A small network was trained on invented records. Each row is its activation on one of them, seen along a few directions.
After each row come some of the record's fields: ZEPI, SEG, ZULE, PAK, DEZAV.
Other fields move the rows too, some of them a lot.
Strong random noise was added to every row along 3 fixed directions; ignore it. To show where, here is one row again and again, with new noise each time:
[3 -32 -34 -110 78 -74 -68 122 8 -568 -380 88 126 -103 51 140 282 -23 -453 -151 -296 -276 411 125 -447]
[341 340 -277 125 -127 -81 70 -219 18 375 300 -430 -161 -93 -62 230 -99 184 -84 299 -15 254 -293 211 393]
[-81 -140 -42 555 219 119 127 -19 193 318 213 -177 206 224 -90 140 -48 38 36 56 -43 -98 -404 12 -226]
[39 -5 -20 -27 62 -51 -31 57 18 -398 -293 31 72 -89 44 131 239 41 -398 -85 -255 -211 274 122 -311]
[84 -15 157 106 42 17 39 -74 19 -207 -315 51 -81 -106 97 47 279 247 -414 -13 -244 -174 117 97 -75]

[138 108 -491 39 13 -8 -5 -27 230 232 436 -369 85 21 -113 447 -172 -351 249 167 137 203 -180 36 -103] | (ZEPI fonek; SEG sozi; ZULE lof; PAK dobar; DEZAV lig)
[-72 17 -191 -111 -54 -71 -251 155 -102 -348 -239 221 170 -61 18 103 113 -257 -108 -269 -88 -258 188 140 -305] | (ZEPI tifo; SEG sozi; ZULE nof; PAK sapo; DEZAV vudul)
[35 -351 473 538 61 101 -5 -236 -86 369 -299 423 -352 -108 -10 -148 203 587 -195 -125 -118 -96 -173 -205 277] | (ZEPI tetur; SEG bupe; ZULE lof; PAK velu; DEZAV vudul)
[-295 -558 397 484 328 191 165 127 222 235 147 130 310 406 -36 -212 -60 19 347 16 66 -142 -372 -141 -350] | (ZEPI vid; SEG semeg; ZULE lof; PAK vuta; DEZAV lodom)
[-132 -123 -124 309 -33 0 -261 96 -27 155 204 86 178 -7 -265 196 -290 -262 114 -292 57 -213 -23 43 -240] | (ZEPI det; SEG sozi; ZULE lof; PAK sotov; DEZAV lig)
[-81 83 -291 -202 -105 -28 -21 14 -216 -40 116 -202 60 -2 -118 -142 -329 -191 295 5 167 -32 48 -66 65] | (ZEPI rokid; SEG sozi; ZULE nof; PAK sotov; DEZAV lodom)
[-61 9 5 -155 -189 52 247 -112 -60 -130 -36 -189 -19 -23 81 -437 -128 -34 291 228 225 74 -15 -34 298] | (ZEPI rokid; SEG sozi; ZULE nof; PAK sotov; DEZAV lodom)
[418 285 -116 -226 -174 -336 -261 -99 -198 -291 -195 -2 -276 -362 -36 323 100 82 -418 -157 -234 50 501 216 217] | (ZEPI vid; SEG bupe; ZULE lof; PAK dobar; DEZAV lodom)
[-220 -286 345 136 24 207 220 -28 18 -1 -231 139 -115 108 126 -589 66 122 253 163 246 -174 -147 -197 150] | (ZEPI rokid; SEG sozi; ZULE nof; PAK sotov; DEZAV vudul)
[86 -175 532 -509 -81 106 155 -84 -187 -711 -725 193 -387 -243 192 -639 449 392 -259 38 -18 -111 484 -68 226] | (ZEPI luzip; SEG sozi; ZULE lof; PAK sotov; DEZAV vudul)
[103 -148 325 149 204 199 140 -55 206 -135 -194 176 51 80 175 -87 382 307 -84 92 -193 -45 -106 -151 -38] | (ZEPI tifo; SEG bupe; ZULE lof; PAK velu; DEZAV vudul)
[456 472 -500 -780 -242 -346 -237 130 -23 -683 -162 -148 -120 -365 146 203 218 -243 -255 193 -85 340 596 152 0] | (ZEPI fonek; SEG bupe; ZULE nof; PAK velu; DEZAV vudul)
[-195 -99 -428 -96 84 -78 9 287 196 -257 179 -169 458 228 -38 -4 -155 -484 525 61 224 127 19 -153 -473] | (ZEPI fonek; SEG bupe; ZULE nof; PAK sapo; DEZAV vudul)
[45 -129 185 206 -1 28 244 -177 9 468 151 -49 -243 -99 -8 -215 -205 260 296 85 124 154 -415 -241 348] | (ZEPI tetur; SEG bupe; ZULE lof; PAK velu; DEZAV lig)
[-73 -39 -78 -203 196 105 -59 83 111 -203 -14 -44 270 106 91 42 118 -248 -124 -98 -16 -39 77 10 -420] | (ZEPI rokid; SEG semeg; ZULE lof; PAK sapo; DEZAV lig)
[-42 -62 136 -149 0 24 162 -39 -40 88 -55 37 -56 44 -9 -411 4 -2 115 60 206 25 -80 -99 207] | (ZEPI rokid; SEG semeg; ZULE lof; PAK sapo; DEZAV vudul)
[273 267 -3 136 -20 124 81 -72 105 314 328 -325 55 148 57 222 30 158 -57 453 -56 225 -366 116 225] | (ZEPI tifo; SEG bupe; ZULE nof; PAK keki; DEZAV lig)
[-136 -114 -242 259 -74 -172 5 33 -187 519 189 -122 175 117 -392 4 -356 -68 166 -203 149 -127 -112 29 -45] | (ZEPI luzip; SEG semeg; ZULE nof; PAK sapo; DEZAV mez)
[128 152 90 -110 -205 15 34 -76 -71 117 60 -141 -186 -126 59 -77 8 178 203 3 34 263 -28 46 308] | (ZEPI det; SEG sozi; ZULE lof; PAK sapo; DEZAV mez)
[-223 -15 -420 -194 -103 -61 -165 373 -42 -282 111 -57 458 47 -183 -2 -217 -504 246 -191 56 -255 374 -6 -504] | (ZEPI tifo; SEG sozi; ZULE nof; PAK sotov; DEZAV mez)
[-45 -89 -219 57 -35 -152 -76 35 -106 95 145 -122 43 6 -241 26 -253 15 184 -163 191 -45 165 -62 -1] | (ZEPI luzip; SEG sozi; ZULE lof; PAK sapo; DEZAV lig)
[157 153 -658 4 -142 -372 -98 202 -52 284 492 -410 267 83 -316 373 -479 -414 223 20 183 181 -50 68 -180] | (ZEPI luzip; SEG bupe; ZULE nof; PAK velu; DEZAV lig)
[-219 -185 -22 -147 137 60 -67 189 89 -531 -257 212 185 183 61 105 140 -361 -262 -113 -50 -164 176 65 -610] | (ZEPI fonek; SEG semeg; ZULE nof; PAK sotov; DEZAV vudul)
[37 -55 -18 -391 -99 -49 -21 -44 -87 -501 -372 115 -66 -103 105 -188 245 25 38 -31 34 -122 483 -130 -57] | (ZEPI rokid; SEG sozi; ZULE lof; PAK sapo; DEZAV vudul)
[-214 82 -320 -514 -209 -52 103 222 -246 -280 136 -173 181 -63 -108 -241 -406 -390 526 -27 267 116 226 -132 -123] | (ZEPI tetur; SEG sozi; ZULE nof; PAK sotov; DEZAV lig)
[-117 -94 -77 161 221 235 -11 25 246 -1 104 52 192 123 160 60 182 -32 165 72 97 -41 -4 -70 -287] | (ZEPI tifo; SEG sozi; ZULE nof; PAK sapo; DEZAV lig)
[237 -13 388 -148 -104 -39 -78 -60 -315 -308 -685 407 -353 -317 90 -168 431 379 -609 -180 -252 -299 361 -106 218] | (ZEPI rokid; SEG bupe; ZULE lof; PAK dobar; DEZAV vudul)
[136 104 -311 -322 -167 -149 -86 3 -14 -67 53 -207 81 -114 -50 -9 17 -179 97 -56 73 72 281 22 -112] | (ZEPI rokid; SEG semeg; ZULE lof; PAK sapo; DEZAV mez)
[-442 -442 75 289 143 35 -21 225 -185 -73 -283 408 118 37 -102 -87 -169 -156 110 -386 75 -468 26 -165 -426] | (ZEPI tetur; SEG sozi; ZULE nof; PAK sotov; DEZAV lodom)
[-158 -40 111 -141 136 51 -30 114 55 -285 -141 190 0 -1 81 -34 78 -15 5 -195 -27 -84 180 -40 -66] | (ZEPI det; SEG sozi; ZULE lof; PAK sapo; DEZAV lodom)
[33 162 -39 -310 24 21 179 9 275 -163 175 -196 46 41 197 -193 56 10 260 255 90 235 -70 -111 9] | (ZEPI fonek; SEG semeg; ZULE lof; PAK vuta; DEZAV mez)
[-67 167 -396 -445 -201 -183 98 19 -217 -9 174 -306 -76 -42 -53 -148 -364 -236 329 22 283 202 61 -101 280] | (ZEPI rokid; SEG sozi; ZULE nof; PAK sapo; DEZAV lodom)
[159 227 -117 -213 -165 -134 41 -164 -16 15 76 -128 -141 -58 63 -84 -2 -32 136 159 58 293 91 -60 342] | (ZEPI fonek; SEG semeg; ZULE lof; PAK velu; DEZAV vudul)
[-49 -174 594 -357 -175 179 36 -126 -213 -547 -772 396 -368 -404 311 -464 400 448 -256 29 -155 -77 463 -14 209] | (ZEPI tetur; SEG sozi; ZULE nof; PAK sotov; DEZAV lig)
[-100 -228 397 484 132 306 181 -159 -27 493 62 -29 -147 223 63 -124 -33 387 -56 41 -5 17 -440 -104 284] | (ZEPI luzip; SEG bupe; ZULE lof; PAK sotov; DEZAV lig)
[234 61 205 -118 -63 -23 -141 -68 -78 -199 -469 250 -257 -304 194 29 453 177 -577 9 -169 -189 350 76 3] | (ZEPI rokid; SEG semeg; ZULE nof; PAK dobar; DEZAV lig)
[191 386 -688 -279 -83 -195 -159 4 41 -30 441 -447 159 22 -55 311 -239 -235 252 180 145 257 80 166 136] | (ZEPI tifo; SEG sozi; ZULE nof; PAK sapo; DEZAV lodom)
[146 158 -129 -284 -158 -282 -22 35 -294 -132 -50 -71 -95 -191 -56 39 -125 34 65 -147 74 177 338 88 243] | (ZEPI vid; SEG bupe; ZULE lof; PAK sapo; DEZAV lodom)
[-90 -108 289 115 87 133 27 -227 71 64 -364 238 -155 -34 217 -135 245 306 -344 -25 -142 -194 0 -10 140] | (ZEPI rokid; SEG semeg; ZULE nof; PAK sapo; DEZAV lig)
[-77 -40 362 134 -90 20 285 -272 -25 231 -132 211 -171 -93 26 -302 -34 399 207 1 130 -7 -117 -94 543] | (ZEPI det; SEG semeg; ZULE nof; PAK sapo; DEZAV lodom)
[-257 -255 137 430 -66 20 -59 -76 -180 462 -49 234 -20 21 -173 -73 -241 83 202 -227 98 -201 -334 -59 82] | (ZEPI tetur; SEG sozi; ZULE nof; PAK sapo; DEZAV lodom)
[67 34 -204 290 122 128 -172 -13 119 240 320 -235 222 243 -72 354 -30 -139 -103 65 -58 99 -190 121 -32] | (ZEPI tifo; SEG bupe; ZULE lof; PAK sotov; DEZAV lodom)
[-58 183 -415 -549 -220 -221 -6 269 -267 -156 234 -102 136 -186 -191 -149 -413 -447 362 -11 222 71 317 -54 -55] | (ZEPI tetur; SEG sozi; ZULE lof; PAK velu; DEZAV lig)
[168 127 217 137 88 195 -58 -217 130 13 -160 99 -160 -48 270 189 342 291 -472 201 -315 -4 -158 25 226] | (ZEPI tifo; SEG bupe; ZULE nof; PAK dobar; DEZAV lodom)
[184 183 64 -362 -92 -31 -89 -147 -37 -81 -191 68 -224 -173 125 43 179 9 -342 -53 -49 129 176 107 261] | (ZEPI fonek; SEG semeg; ZULE lof; PAK sapo; DEZAV lodom)
[154 186 -150 -139 69 -34 212 -106 0 -37 140 -260 33 59 1 35 -53 65 121 213 77 147 -76 24 89] | (ZEPI luzip; SEG semeg; ZULE nof; PAK dobar; DEZAV lodom)
[-16 27 89 -63 -122 -53 28 -36 -292 120 -184 238 -234 -179 -133 52 -70 245 -151 -138 -48 -101 143 -86 172] | (ZEPI tetur; SEG sozi; ZULE nof; PAK dobar; DEZAV lig)

Here are new rows. What are their fields?
[82 83 -203 79 78 -165 -256 117 -95 -65 41 57 232 25 -158 392 -20 -339 -240 -296 -178 -264 207 149 -324] | (ZEPI tifo; SEG semeg; ZULE lof; PAK dobar; DEZAV lodom)
[99 192 -115 -442 -21 -28 34 -14 174 -490 -176 53 32 -227 255 -69 300 41 -91 192 -156 19 415 77 -67] | (ZEPI tifo; SEG semeg; ZULE nof; PAK velu; DEZAV mez)
[-95 -138 611 -64 77 373 406 -108 202 -205 -165 -74 -189 20 338 -605 221 286 263 263 91 86 -207 -138 166] | (ZEPI fonek; SEG sozi; ZULE lof; PAK sotov; DEZAV mez)
[-222 -160 -25 55 -64 -18 192 1 -16 -73 -24 -51 124 188 -47 -176 -93 -191 458 -58 226 4 -2 -196 -108] | (ZEPI fonek; SEG sozi; ZULE nof; PAK sapo; DEZAV vudul)
[-165 17 -395 -84 -183 -178 -92 185 -219 51 214 72 182 -17 -285 -34 -371 -359 345 -11 134 -9 81 -24 -133] | (ZEPI tetur; SEG sozi; ZULE nof; PAK velu; DEZAV vudul)
[248 256 -1 -574 -358 -216 11 -61 -62 -386 -272 -135 -267 -351 190 -185 175 138 -58 66 6 226 451 17 302] | (ZEPI fonek; SEG bupe; ZULE lof; PAK sapo; DEZAV mez)
[-139 -50 -114 -290 14 -100 25 70 8 -199 -81 25 53 89 -38 -239 -72 -142 209 -73 148 -82 151 -198 -91] | (ZEPI rokid; SEG semeg; ZULE lof; PAK sapo; DEZAV vudul)
[-2 -19 326 32 -164 216 457 -284 94 274 144 -283 -230 73 152 -419 -172 270 419 441 264 286 -527 -88 528] | (ZEPI fonek; SEG sozi; ZULE nof; PAK sotov; DEZAV lig)
[-133 -56 -45 61 126 122 -50 102 154 -79 153 -148 285 247 -19 135 -105 -315 65 59 11 1 -197 -49 -290] | (ZEPI fonek; SEG bupe; ZULE nof; PAK sotov; DEZAV lodom)
[-46 17 177 -118 -179 -88 -48 -127 -270 -228 -483 195 -296 -206 65 -163 171 384 -357 -238 -146 -173 447 39 209] | (ZEPI luzip; SEG sozi; ZULE nof; PAK sapo; DEZAV mez)
[-128 -154 32 -185 -18 -80 -22 237 -9 -484 -142 88 106 105 -70 -181 -93 -170 243 -74 63 -184 239 -40 -296] | (ZEPI vid; SEG sozi; ZULE nof; PAK sotov; DEZAV vudul)
[-247 -152 -307 219 211 150 43 132 117 62 353 -171 410 245 -85 -43 -265 -373 456 38 197 -45 -189 61 -260] | (ZEPI tifo; SEG sozi; ZULE nof; PAK sotov; DEZAV lodom)
[209 55 -137 273 -26 -95 -137 -3 -10 372 203 -123 -167 -92 -106 283 -171 110 12 22 54 130 -162 140 182] | (ZEPI vid; SEG bupe; ZULE nof; PAK sotov; DEZAV lig)
[88 -63 200 20 -40 162 266 -205 87 200 157 -248 -213 122 90 -367 -173 295 387 415 238 183 -378 -50 448] | (ZEPI luzip; SEG sozi; ZULE nof; PAK sotov; DEZAV lodom)
[7 -287 261 376 390 324 74 74 238 -17 128 104 189 228 34 -7 347 90 -93 110 -96 -141 -258 -76 -247] | (ZEPI tifo; SEG bupe; ZULE lof; PAK dobar; DEZAV vudul)
[-39 -88 327 -125 -24 79 190 -156 51 -97 -287 13 -71 55 72 -262 132 344 -45 76 16 -41 -92 9 2] | (ZEPI luzip; SEG semeg; ZULE nof; PAK sapo; DEZAV mez)
[26 216 -70 -345 -301 13 201 -139 57 -165 96 -255 -142 -149 70 -337 -179 -12 290 281 172 186 -4 36 332] | (ZEPI fonek; SEG sozi; ZULE nof; PAK sotov; DEZAV mez)
[-170 -164 119 -32 -2 -2 111 98 97 -228 -238 71 140 14 189 -192 104 -16 160 16 104 1 141 -186 -174] | (ZEPI fonek; SEG bupe; ZULE nof; PAK sapo; DEZAV lig)
[111 -14 -70 514 305 233 -224 -49 247 270 169 92 26 172 42 472 306 72 -476 59 -200 -40 -334 111 -87] | (ZEPI tifo; SEG bupe; ZULE nof; PAK dobar; DEZAV vudul)
[-253 -362 361 328 253 186 145 73 13 153 -120 127 94 161 76 -256 48 66 37 -110 -14 -163 -244 -314 -274] | (ZEPI rokid; SEG bupe; ZULE lof; PAK velu; DEZAV lig)
[42 24 -100 38 70 143 257 -99 145 170 295 -388 -26 100 36 -60 -49 -141 413 185 167 141 -281 -150 -91] | (ZEPI rokid; SEG sozi; ZULE lof; PAK dobar; DEZAV mez)
[-31 -201 306 495 39 35 -172 -106 36 375 -183 292 -72 -33 -76 238 190 213 -272 -383 -220 -222 -100 124 -59] | (ZEPI det; SEG semeg; ZULE lof; PAK sapo; DEZAV mez)
[43 125 151 252 -223 127 220 -388 18 732 155 -302 -400 58 98 -242 -70 372 196 276 204 238 -510 -96 743] | (ZEPI rokid; SEG sozi; ZULE nof; PAK sapo; DEZAV mez)
